Each row below is a small network's average activation on inputs in which a field has the value named, seen along a few directions.
Related values have similar rows: they may be neighbours, one step apart, or belong to one group.
(in the rows, 500 means zero)
Strong random noise was added to every row along 6 fixed directions; ignore it. To show where, here is one row again and again, with new noise each time:
[664 299 447 435 712 495 558 724 296 375 317 293 553 533 746 511 678 505]
[453 494 605 555 681 650 521 631 243 707 423 344 397 736 433 438 366 410]
[548 564 571 530 278 435 545 610 421 427 759 318 449 424 595 556 739 684]
[380 560 545 621 255 487 511 466 458 560 703 491 494 520 503 368 527 546]
[572 471 544 590 558 595 491 497 451 527 536 355 494 583 388 400 474 498]
[561 513 402 303 602 479 585 537 406 577 428 526 476 488 501 935 596 581]
[814 388 456 443 524 435 391 387 695 292 508 244 737 360 502 438 623 604]
[526 391 364 495 583 533 541 425 493 498 394 589 578 526 474 540 502 463]


Values of Zakig:
w15: [552 406 398 373 500 354 516 535 479 340 462 593 588 357 593 638 721 524]
w9: [486 539 559 468 479 478 396 483 595 511 412 390 536 453 698 489 422 481]
w13: [543 455 378 442 465 430 479 321 788 349 438 738 543 332 368 549 436 494]
w11: [476 454 561 333 481 352 363 515 623 471 309 462 668 407 810 387 379 416]
w12: [702 445 538 526 605 498 412 371 596 374 554 391 579 442 347 465 557 507]
w4: [363 584 655 447 588 559 479 578 389 710 344 384 439 712 533 582 247 471]
w3: [258 570 407 366 275 262 511 416 482 525 598 823 551 338 647 623 642 518]
w16: [486 492 455 512 267 357 342 323 714 450 613 458 772 381 654 308 512 555]
w6: [617 612 465 413 507 485 526 476 638 452 548 528 430 420 331 523 527 529]
w1: [267 519 355 552 296 431 498 285 565 614 534 836 661 491 555 432 427 411]
w7: [567 496 558 326 484 361 467 667 501 414 432 424 479 375 659 533 561 537]
w14: [608 432 357 622 636 648 634 513 540 351 486 741 369 476 292 407 569 404]
w8: [430 456 465 592 391 476 458 409 618 422 546 544 565 454 550 477 469 560]
w5: [599 458 516 651 624 677 588 601 576 355 428 447 360 548 451 441 518 511]
w2: [629 632 508 380 343 335 401 373 727 447 657 360 662 318 561 770 576 695]
w10: [624 428 338 459 631 541 565 383 612 368 432 723 500 428 304 538 578 479]
The values of Zakig form a ring.
Q: Name the neighbours of w1, in listed order.
A: w12, w16
Q: Name the neighbours of w13, in listed order.
A: w11, w7
Q: Name the neighbours of w14, in listed order.
A: w6, w10
Q: Name the neighbours of w8, in listed order.
A: w4, w2
